x =
[[-23 -45 -42 -77]
 [-23 -12 -64  57]
 [-21  36 -11 -52]
 [-24  -9 -65  45]
 [ -3  45  68 -34]
 [ -3  32  65 -42]
 [-25  24 -32 -41]
 [-11  22   2  52]
 [-21  10 -45  52]
 [-20   6 -43  55]
 [ -8  49  53 -53]
 [-17 -58 -24 -51]
 [-11  55  24  -3]
 [-27 -20 -52 -69]]
The entry just left of -32 is 24
Give the 4th entry from the end, reading row by row.
Answer: -27
The 1st entry in reading order: -23
Give the entry just left of the smallest entry.
Answer: -42
The entry just left of -41 -> -32
Give the minimum.
Answer: -77
Give the last entry, reading row by row.
Answer: -69
Give the fifth entry, reading row by row.
Answer: -23
Give the third entry on the diagonal from the top-right corner.
Answer: 36
The bottom entry of the column that holds the largest entry is -52
Give the maximum.
Answer: 68
The entry directly above -34 -> 45
Give the second largest entry.
Answer: 65
Give the fifth-last entry, reading row by row.
Answer: -3
The entry just right of 49 is 53
Give the entry just right of 53.
Answer: -53
The entry directly below the smallest entry: 57
Give the third entry from the end, reading row by row.
Answer: -20
Give the entry directly below -8.
Answer: -17
Give the entry just right of the largest entry.
Answer: -34
The entry directly above -25 is -3

array([[ 122, -187,  257,  163,  135,  436,   44,  144,  134,   88,   16,
         -53,  319,  187],
       [ 109, -106,  252,  880,  433, -128,  -10,  135,  379,  171,   81,
         852,  173,  292],
       [ -35, -245,  264,  796,  122,  404,  224,  196, -184,  312, -212,
         -75,  260,  362],
       [ 242,  499,  147,  879,  180, -198,  237,  188,  214,  -85,  453,
         453,  313,  -95],
       [ 220,  473,  159,  461,  453, -308,  102,  220,  439,  190,  365,
         547,  285,  160],
       [ -61,  552,   89,  308,  344,  539,  355,  199,  542,  429,  227,
        -377,  247,  486],
       [  40,    7,  300,  517,  -80,  370,   10,  166,  508, -136,   21,
         229,  219, -503]])
The entry just right of 852?
Answer: 173
The entry just right of the largest entry?
Answer: 433
The entry just left of the smallest entry?
Answer: 219
The largest entry -> 880
The entry just right of 539?
Answer: 355
The smallest entry?
Answer: -503
The entry just right of 379 -> 171
The entry just left of 796?
Answer: 264
The entry just left of the largest entry: 252
The entry just right of -212?
Answer: -75

M =
[[0.130, 0.125, 0.052, 0.096, 0.151, 0.077],
 [0.027, 0.075, 0.045, -0.013, 0.011, 0.138],
 [0.004, -0.082, 0.033, 0.101, 0.015, -0.154],
 [0.013, 0.055, 0.043, -0.013, -0.005, 0.115],
 [0.091, 0.128, 0.052, 0.036, 0.096, 0.143],
 [0.072, 0.118, 0.050, 0.017, 0.067, 0.153],
 [0.127, 0.062, 0.047, 0.146, 0.161, -0.045],
 [0.027, 0.016, 0.039, 0.043, 0.027, 0.011],
 [0.031, 0.020, 0.041, 0.046, 0.033, 0.013],
 [-0.036, -0.101, 0.029, 0.062, -0.036, -0.136],
 [0.009, 0.009, 0.038, 0.021, 0.000, 0.028],
 [0.024, 0.072, 0.044, -0.014, 0.007, 0.133],
 [0.009, 0.009, 0.039, 0.025, 0.001, 0.025],
 [0.023, 0.012, 0.038, 0.040, 0.022, 0.012],
 [0.023, 0.073, 0.044, -0.011, 0.008, 0.134]]
Indices start at 0.
The entry directly above 0.008: 0.022
The entry at row 0, column 0: 0.130
What is the largest entry?
Answer: 0.161
What is the entry directly above the smallest entry?
Answer: 0.138
What is the entry just right of -0.005?
Answer: 0.115
What is the entry at row 0, column 2?
Answer: 0.052
What is the bottom-left entry?
Answer: 0.023
What is the entry in the bottom-right corner?
Answer: 0.134
The top-right entry is 0.077
The entry just right of 0.007: 0.133
What is the entry directly below -0.005?
Answer: 0.096
What is the entry at row 1, column 0?
Answer: 0.027
What is the entry just left of the largest entry?
Answer: 0.146
What is the top entry of the column that holds the largest entry?
Answer: 0.151
The entry just left of the smallest entry -> 0.015
The entry just left of 0.138: 0.011
What is the entry at row 2, column 0?
Answer: 0.004
What is the entry just right of 0.075?
Answer: 0.045
The entry directly below 0.036 -> 0.017
What is the entry just right of 0.128?
Answer: 0.052
What is the entry just left of 0.001?
Answer: 0.025
The entry directly below 0.138 -> -0.154
The entry directly above the largest entry -> 0.067

data =
[[ 41 -13 -13   8 -16 -10   3  39  16   8  20  11 -13]
 [ -8  22  -7 -10  -2   2  -5 -33 -11 -13 -23  16 -15]
 [  6  -6 -15  -7   0  -2  -3  13  -1   0  -6  -7  -4]
 [ 12  -5 -14  12 -19 -10   7  48  -9  11  28 -13 -15]
 [-11  41   5  10   7   2  -8 -10   0  10 -19 -10   7]
 [ 36  -5 -22 -56  12   1 -35  12   8 -13 -76  32 -22]
 [ 18   7  10  14 -21  -4  12  11  11   9  29   7   3]
 [ -2   7   7   1  12   7   5 -55  11 -13 -13  25   8]
 [ 12   5  25 -13  14   9  -2   5  18   7 -19  14  21]
 [ 29 -40 -13 -16  15   0  -3  27  17   2 -16   6   6]]
Indices start at 0.
Give the bottom-left entry.
29
Give the entry in row 0 and column 2.
-13
Give the entry at row 1, column 0.
-8
The largest entry -> 48
Give the entry in row 2 and column 0.
6
The entry directly below the smallest entry -> 29
The entry in row 0 and column 1 -> -13
The entry in the top-left corner -> 41
The entry just right of the largest entry is -9
The entry just right of -40 -> -13
Give the entry directly below 22.
-6
Give the top entry of the column that holds the largest entry.
39
Give the top entry of the column that holds the smallest entry.
20
The entry in the top-right corner: -13
Give the entry in row 1 and column 2.
-7
Give the entry just left of the smallest entry.
-13
Give the entry just left of 21.
14
The entry directly above the largest entry: 13
Give the entry in the bottom-right corner.
6
Give the minimum.
-76
The bottom entry of the column that holds the smallest entry is -16
Give the bottom entry of the column that holds the largest entry.
27
The entry directly above the smallest entry: -19
The entry just right of -1: 0

m = [-49  79 -39  14 -28  27  -1 -15 -59  29]
The last entry -> 29
The third entry from the left -> -39
The minimum -> -59

B =
[[167 136 181 169 182 154]
 [133 140 164 203 184 162]
 [195 168 160 119 180 156]
 [142 213 144 144 180 154]
 [185 141 154 171 135 144]
 [166 234 149 139 149 195]
 [186 195 164 174 178 135]
 [190 179 127 126 181 143]
 [164 125 153  89 149 157]
 [173 136 169  53 174 140]
 [146 148 166 158 193 137]
 [183 138 128 188 161 148]
 [169 217 190 110 204 171]]
Rows and columns are numbered from 0.
Give the entry just left of 203.
164
The top-right entry: 154
Give the bottom entry of the column that holds the largest entry.
217
Give the maximum.
234
The entry in the top-left corner: 167
The entry in row 1 and column 0 is 133
The entry just left of the smallest entry: 169
Give the entry just left of the largest entry.
166
The entry in the bottom-left corner -> 169
The top entry of the column that holds the smallest entry -> 169
The entry directly above the smallest entry -> 89
The entry just left of 213 -> 142
Give the entry at row 0, column 2.
181
The bottom-right entry is 171
The entry directly below the smallest entry: 158
The entry directly above 89 -> 126
Give the entry just right of the smallest entry.
174
The entry in row 0 and column 1: 136
The entry directly below the largest entry: 195
Give the entry just left of 127.
179
The entry directly above 126 -> 174
Give the entry at row 2, column 0.
195
Give the entry at row 2, column 1.
168
Give the entry directly above 141.
213

(78, 63, 141, 209, 192, 91, 35)
Find the 1st entry.
78
Find the third entry from the right.
192
Find the entry at the centre.
209
